Each row below holds a small network's activations on one input, seen along a few directions.
Each table varies a few parts of the input and shows all the possible inputs, shuffled.
Descriptions start from the smaller parts, as in this example, which fits no table here: one of 4 places along a line, together with either a single point or one of 9 places around a ring or (one of 2 separate values, together with one of 8 places around a ring).
Shared parts are said once, and a part with two or three values counts as separate values.
In the rows, zero is written as 128.

Other details of the inputs vary at random and push rows far along two fixed directions, the same in every table; ignore that.

Table:
x1: [126 132 109 125 116 137 121 135  98  75 112]
x2: [141 140 126 131 137 155  96 128 224 151 151]
x3: [138 146 123 147 141 146 131 121 219 146 170]
x4: [140 127 127 124 127 111 149 128 111 137 131]
x5: [132 144 168 102 135 105 157 159 141 193 168]
x6: [119 111 105 162 137 147 103  93 137  89 105]
x7: [128 123 118 128 126 144  99 123 178 113 119]
x8: [111  91 115 133 120 102  89 109  89  59  75]
x9: [117 132 146 112 116 128 142 138 115 149 123]
x10: [133 135 121 124 126 148 125 133 121 158 146]
x11: [151 144 107 129 126 155 104 130 215 147 173]
x12: [157 142 127 133 139 129 130 127 176 164 162]
x13: [142 141 114 118 117 141 128 144 186 143 166]
x14: [135 120 100 136 125 154  93 114 141 116 128]
x15: [110 130 138 115 118 125 135 141  77  83  89]
x16: [138 151 141 101 118 133 169 163 143 188 181]
x17: [119  89 108 148 139 125  57  94 113  68  74]
x18: [121 109 109 141 130 151  76 103 145  94  91]
x19: [133 111  90 144 118 153  77 102 138  89 111]
x20: [126 148 151 130 134 132 175 140 146 181 168]
x21: [106 114 127 139 120 121 155 116  77 103 105]
x22: [113 119 102 161 131 135 107 102 115  29  83]
x23: [105 117 166 109 130  98 154 143  24 162 107]
x24: [131 113 119 133 119 109 134 109  69 108 100]
x25: [133 141 136 127 139 151 110 133 184 165 144]
x26: [131 111 119 136 129 116 129 108  65 115  98]
x27: [131 132 133 125 144 115 101 138 155  88 123]
x28: [130 121 132 130 130 114 146 119  52 143 109]
x29: [105 119 143 108 105 114 153 140  72 120  99]
x30: [129 140 158  99 113  88 208 158  57 175 144]
x31: [114 132 181  96 126  92 179 161  51 191 138]
x32: [137 142 117 146 136 140 131 126 226 129 165]
x33: [156 139 102 145 142 131  99 119 183  76 128]
x34: [131 141 167  99 137 103 161 164 143 188 168]
x35: [113 130 137 142 135 133 156 121  96 147 128]
Each input here is: one of 5 separate values, together with either a single point or one of 6 places along a line.
The inputs of x18 and x26 match in every part but the choice among 5 separate values. If x9 is changed in the same way as x18 into x26, which row does it become?
> x24
Which other rows agree with x1 in the choice among 5 separate values? List them by row number.
> x10, x11, x13, x14, x16, x19

Table:
x36: [120  97  95 146 122 153  71  94  83  91  88]
x37: [122 131 170 111 135  98 159 142  65 177 115]
x38: [152 143 157 102 133 112 143 154 166 207 167]
x39: [154 134  88 147 132 141 114 119 206  96 144]
x40: [109 107 116 135 102 123 150 101  64 111 100]
x41: [124 131 126 140 136 122 164 125  87 101 114]
x42: [122 115 115 151 132 117 101 105 103  40  86]
x43: [115 153 155  99 110 114 177 167  62 133 135]
x44: [102  96 131 140 136 110  96 113  98  70  77]
x45: [147 114 102 142 137 142  86 106 171 145 149]
x46: [151 157 138 115 127 114 148 157 189 144 181]
x47: [141 155 165  90 133 132 147 164 151 212 164]
x48: [146 118  95 168 160 153  57  90 203 120 136]
x49: [127 122 112 130 137 150  61 127 222  95 127]
x50: [110 107 141 108 119 100 130 138  99 116 108]
x51: [129 156 135 124 118 159 158 141 174 183 172]
x52: [122 138 123 120 113 137 167 145  76 115 119]
x53: [109 130 141 138 123 125 172 116  84 146 123]
The inputs of x52 and x43 match in every part but one. If x41 is changed in the same way as x52 into x43, which row does it become?
> x42
Describe the family of inputs behind these rows.
> one of 3 separate values, together with one of 6 places around a ring
Which other rows does x36 become when the choice among 3 separate values takes its other values? List them by row number.
> x45, x48
Which other rows does x53 become when the choice among 3 separate values takes its other values? List them by row number.
> x40, x51

Table:
x54: [130 133 100 133 107 138 147 122  84  83 115]
x55: [137 124 102 130 132 121  78 131 171  61 114]
x56: [126 128 142 128 127 128 132 128 137 145 128]
x57: [151 152 118 143 147 152 127 135 239 144 174]
x58: [122 112  97 159 135 135 102  94 138  72 100]
x59: [127 145 134 105 117 126 140 150 146 118 132]
x60: [129 121 109 147 116 128 152 118  71  96 109]
x61: [117 115 121 145 132 123 111 112 145  94 111]
x62: [138 126 103 154 138 155  83 105 191 132 136]
x63: [109 127 140 128 129 131 137 121  75 141 107]
x64: [143 149 158 111 150 110 147 154 189 178 175]
x65: [119 122 145 121 134 108 141 127 111 128 116]
x66: [137 107  88 159 126 149  82  90 152 106 113]
x67: [163 160 105 150 135 154 123 128 235 128 189]
x68: [119 103 120 124 115 134 134 110  60 146 116]
x69: [121 110 143 120 123 107 120 122  75 110  90]
x70: [144 157 148  91 129 113 149 172 154 143 158]
x71: [128  92 112 131 131 133  57 104 130 100  94]
x72: [139 166 162  84 123 117 175 182 155 171 173]
x73: [148 149 162 104 144 108 139 157 161 181 164]
x74: [132 135 118 150 155 149 103 110 201 117 140]
x75: [125 139 146 117 122 118 139 143 145 119 139]
x76: [119 112 138 123 123 104 132 137  76  92  93]
x77: [116 144 131 111 109 130 175 146  80 119 125]
x78: [130 126 151 105 130 119 127 149 119 181 138]
x79: [144 117 110 143 141 139  52 113 213 119 131]
x80: [122 106 105 151 135 123  77  98 159  61  92]
x81: [129 168 146 110 123 132 194 171 152 176 182]
x82: [119 170 180 103 127 126 210 175 112 187 180]
x83: [121  92  86 154 127 153  66  80 110  79  74]
x84: [139 113  87 159 129 145 105 103 163  74 114]
x85: [135 111  90 154 124 143  91  90 141 103 109]
x86: [133 114 116 136 135 153  73 114 195 144 139]
x87: [145 122 109 141 143 134  56 112 215 114 128]
x88: [113 137 145 106 113 110 160 155 101 123 125]
x89: [107  97 136 114 117 121 109 118  60 131  92]
x90: [127 112 119 139 116 129 139 102  79 114 102]
x91: [148 124 120 133 145 127  64 125 195 133 139]
x92: [106 120 132 143 134 125 138 116  82  97  98]
x93: [116 111 131 122 122 133 117 124  98 147 107]
x94: [110 103 108 145 116 114 145 101  48  81  87]
x95: [127 130 147 110 125  99 135 147  91 100 119]
x96: [124 134 150 117 137 149 136 139 133 192 155]
x97: [137 101 114 125 139 130  54 110 149 110 111]
x98: [104 119 166 104 114 100 162 146  32 172 111]
x99: [166 149 107 150 141 155 117 114 220 153 172]
x100: [122 130 139 127 127 125 148 143 133 129 131]
x101: [141 147 136 126 138 126 176 134 158 178 175]
x102: [150 117 114 128 146 134  59 123 192 130 130]
x103: [122 127 142 129 136 121 141 128 143 139 135]
x104: [116 118 149 120 122 111 134 126  87 130 102]
x105: [139 146 104 137 119 138 152 136 140 114 152]
x106: [120 135 154 118 122 121 180 134  67 166 125]
x107: [143 132 114 132 125 144 135 122 118 170 148]
x108: [130 115 118 130 116 137 136 114  64 152 126]
x109: [131 128 122 136 119 130 147 120  76 158 135]
x110: [122 137 144 124 120 125 145 141 141 120 140]
x111: [119 141 133 104 100 122 200 148  49 128 127]
x112: [144 144  94 141 127 150 122 128 212 109 162]
x113: [134 139 139 116 135 147 141 139 153 206 172]
x114: [129 164 159 114 123 127 197 164 137 177 180]
x115: [125  93 100 144 129 142  51  95 143  87  81]
x116: [130 152 155 122 140 144 147 147 158 204 172]
x117: [136 123 115 138 139 135  74 112 201 125 128]
x118: [156 135  89 163 146 149 101  96 211 110 152]
x119: [117 138 155 112 132 140 157 146  92 194 142]
x120: [123 128 147 115 120 106 136 144 102 102 119]
x121: [116 127 164 103 132  78 168 154  47 137 119]
x122: [139 111  76 167 126 147  76  80 132  82 101]
x123: [125 129 122 139 121 115 170 121  65 123 126]
x124: [105 106 119 138 115 121 128 102  31 105  75]
x125: [ 98 125 128 119 109 131 154 132  34  76  79]
x126: [136 145 151 101 123 132 190 153 103 231 176]
x127: [118 151 147 108 117 123 171 163 138 149 156]
x128: [105 103 129 129 116 107 131 125  52  73  70]
x129: [119 160 146 115 128 137 172 161 141 149 159]
x130: [101 114 118 120 102 123 132 126  56  64  75]
x131: [143 141 133 135 141 147 101 133 230 179 171]
x132: [135 164 163  92 127 110 176 185 164 178 181]
x133: [126 126 141 123 135 103 129 134 127 119 122]
x134: [112  94 100 152 122 133  64  83 114  67  69]
x135: [107 108 132 141 124 132 124 105  55  94  74]
x136: [140 132 143 117 139 106 130 152 138 123 134]
x137: [138 122  92 154 122 147 103 100 172  67 125]
x138: [127 121 142 111 132 100 116 134  86 135 110]
x139: [134 121 103 154 145 143 101  94 179  98 123]
x140: [128 151 152 127 140 138 167 154 151 158 156]
x141: [125 118 144 116 140  93 132 132  86 115 112]
Describe the family of inputs behind these rows.
> one of 8 places along a line, together with one of 11 places along a line
The inputs of x131 and x91 match in every part but the place on the line of 8. If x103 is changed in the same way as x131 into x91, which row does it become?
> x141
The inputs of x63 and x124 match in every part but the place on the line of 8. If x82 is changed in the same way as x63 into x124, which row does it become?
> x114
The inputs of x69 and x56 match in every part but the place on the line of 8. If x120 is changed in the same way as x69 into x56, which row does it become?
> x110
Which other rows does x104 become when the place on the line of 11 takes its other values? List them by row number.
> x59, x65, x75, x80, x88, x89, x98, x115, x117, x128
A walk changes only the place on the line of 8. It starts at x55 and steps to x132. List the rest of the walk in order.
> x88, x127, x129, x81, x112, x105

Table:
x142: [160 146 125 138 152 119 132 130 196 129 147]
x143: [154 145 139 127 142 102 150 146 176 153 180]
x144: [106 139 155 115 110 119 194 147  77 125 111]
x145: [110 149 145 132 126 136 158 143 144 111 134]
x146: [139 135 105 132 140 151  57 137 218  95 140]
x147: [143 130 120 103 116 125  97 140 164 128 134]
x148: [112 136 160 123 132  86 188 149  20 125 118]
x149: [137 150 111 137 119 166 182 120  88 149 146]
x150: [127 141 122 131 123 135 136 136 210 116 159]
x151: [146 120 105 122 123 136  64 130 193  98 135]
x152: [115 100 149 120 127 116 124 119  75 186 125]
x153: [107  84 118 145 134 138  72  77  62 106  52]
x154: [150 173 173 111 152 107 195 163 150 186 181]
x155: [126 128 140 123 139  96 164 142  87 122 141]
x156: [144 175 173 114 154 107 196 170 152 191 188]
x157: [147 155 138 115 136 147  94 154 202 139 155]
x158: [128  99 105 120 104 116  68 112  98  65  78]
x159: [130 127  99 143 120 138 101 110 226  80 132]
x160: [148 160 160  81 119 118 160 182 158 203 176]
x161: [145 181 133 128 123 164 207 153 134 210 201]
x162: [113 104 160 110 122 111 147 124  42 201 106]
x163: [140 111 117 151 157 160  50  88 205 146 119]
x164: [127 120 119 151 142 110 113 111 106  64 100]
x165: [124 137 155  84 112 111 160 167  55 154 110]
x166: [142 144 137 100 134 135 111 164 188 151 175]
x167: [103 146 158 118 117 125 186 145  89 118 117]
x168: [132 121 147 122 142 133 120 123 138 208 132]
x169: [107 138 162  91 114 111 160 174  41 146 124]
x170: [149 155 149  95 128 135 131 168 174 170 156]
x171: [132 132 105 131  93 140 187 115  52 157 143]
x172: [127 146 181 112 147 131 155 150 130 249 171]
x173: [148 134 128 131 137 100 145 129 135 121 129]
x174: [ 86 140 165 114 111 113 206 152  33 117 105]
x175: [130  97  96 150 129  99  98  98  97  47  89]
x176: [100 112 162 120 131 119 141 121  29 184  98]
x177: [113 119  86 157 108 160 146 101  32  87 103]
x178: [116 105 121 103 106 112 109 138  65  94  97]
x179: [115 118 129 108 115 125 108 133  61  83  76]
x180: [144 121 132 138 150 149  85 109 195 189 138]
x181: [101  85 113 152 139 137  64  87  79 107  74]
x182: [151 150  96 138 115 162 164 127 161 174 194]
x183: [131 115 105 153 142 114 101  93  99  40  70]
x184: [139 146 142 107 129 139 111 149 148 130 131]
x185: [140 129 132 123 129  89 151 128 114 124 133]
x186: [120 102  70 163 104 161 123  86  47  68  98]
x187: [125 127 103 149 126 149 108 111 195  66 103]
x188: [132 153 145 122 118 131 169 150 190 146 158]
x189: [160 150 140 126 142 104 154 144 179 153 165]
x190: [135 120 146 118 139 127 121 125 147 216 142]
x191: [141 131 140 123 126  85 160 134 103 134 139]
x192: [132 129 100 145 124 144 105 113 225  79 123]
x193: [141 144 145 126 147 105 159 149 146 144 173]
x194: [140 140 101 139 110 157 179 118  80 148 136]
x195: [112 133 144 117 104 111 174 142 114 126 134]
x196: [144 139 110 131 140 155  57 131 219  95 134]
x197: [ 93 131 158 111 112 112 199 156  61 122 133]
x198: [115 118 122 147 138 101 131 121  64  70  96]
x199: [132  92 104 149 140 138  51  88 174 141 121]
x200: [143 123  99 126 137 148  56 134 219  95 147]
x201: [137 107 105 153 136 112 102  96 100  48  71]
x202: [130 142 107 149 138 159 100 114 235  74 127]
x203: [158 156 103 135 114 163 176 128 157 183 182]
x204: [116 124 104 144 132 145 108 122 198  69 134]
x205: [124 107 116 154 153 150  55  97 171 140 123]
x206: [110 102 155 107 118 104 143 120  46 202 116]
x207: [116  73 112 143 121 122  64  76  82 117  73]
x208: [120 140 109 156 136 154  99 123 223  72 137]
x209: [104  72 113 149 133 132  66  86  72 107  79]
x210: [127 119 142 123 150 137 110 129 170 208 169]
x211: [129 129 138  92 108 111 134 153  92 138 115]
x212: [ 91 113 107 154 119 133 114 113  99  35  77]
x213: [104 100 105 148 107 127 111 103 110  39  85]
Describe the family of inputs behind these rows.
> one of 8 places around a ring, together with either a single point or (one of 2 separate values, together with one of 4 places along a line)
The inputs of x184 and x166 match in every part but the place on the ring of 8. If x183 is changed in the same way as x184 into x166, which row does it become?
> x155
The inputs of x174 and x204 match in every part but the place on the ring of 8. If x196 is changed in the same way as x174 into x204, which row does it become?
> x200
Which other rows agree with x201 in the place on the ring of 8? List them by row number.
> x142, x144, x165, x168, x170, x180, x187, x194
Which other rows does x211 become when the place on the line of 4 takes its other values? List them by row number.
> x173, x190, x192
A walk changes only the place on the ring of 8. It starts at x152 and steps to x207. List the rest of the walk in order.
> x162, x180, x163, x172, x205, x209
Which other rows does x145 become when the choice among 2 separate values takes its other values? List them by row number.
> x174
A walk changes only the place on the line of 4. It starts at x159 and steps to x185. List the rest of the walk in order.
> x147, x206
A walk changes only the place on the ring of 8. It starts at x143 and steps to x193. List the rest of the walk in order.
> x148, x164, x154, x201, x189, x191

Table:
x214: [138 109  87 132 126 136  60 112 148  42  79]
x215: [129 122 114 133 108 124 162 112  61 102  92]
x216: [118 125 134 126 118  91 146 131  68  72 101]
x217: [ 94 152 171 103 115 121 196 169  66 142 138]
x218: [ 97  84 123 138 110 115 110  97  76  94  72]
x219: [ 93 109 147 138 141 110 159 124  50 119  99]
x220: [135 139 150 123 129 122 170 127  71 201 144]
x221: [ 97 114 128 146 118 118 132 109  84  52  78]
x222: [111 115 129 122 121 143 106 131 159 142 133]
x223: [154 138 131 136 167 117 117 141 208 147 176]
x224: [152 154 125 146 158 142 160 136 200 184 201]
x225: [108 131 116 130 103 131 163 132  34  81 108]
x226: [119 114 122 142 141 156  63 108 147 121 102]
x227: [130 134 131 132 132 134 129 123 179 121 118]
x228: [129 127 119 118 112 143 141 136 132 170 161]
x229: [137 171 153 119 121 120 217 158 122 175 185]
x230: [152 122 107 133 133 118  93 115 175  79 105]
x231: [149 131 147 121 145 110 108 129 144 168 138]
x232: [131 116 114 135 112 127 140 111 122 148 138]
x233: [120 114 120 132 120 144 117 111  41 135 100]
x234: [142 170 147  96 118 141 205 172 121 202 179]
x235: [154 121 111 131 135 119  79 119 232 134 156]
x236: [126 146 177 115 144 122 159 143 132 220 152]
x237: [133 118 132 118 137 126  83 128 102 132 111]
x238: [138 100  87 135 126 137  39 107 196  80 119]
x239: [147 153 115 128 140 138  95 148 228  94 165]
x240: [120 126 120 127 127 150 106 127 159  97 105]
Describe the family of inputs behind these rows.
> one of 3 separate values, together with either a single point or (one of 2 separate values, together with one of 4 places along a line)
Which other rows agree with x220 in the choice among 3 separate values? List them by row number.
> x215, x224, x225, x228, x229, x232, x233, x234
Which other rows does x216 become when the choice among 2 separate values takes its other values? List them by row number.
> x239
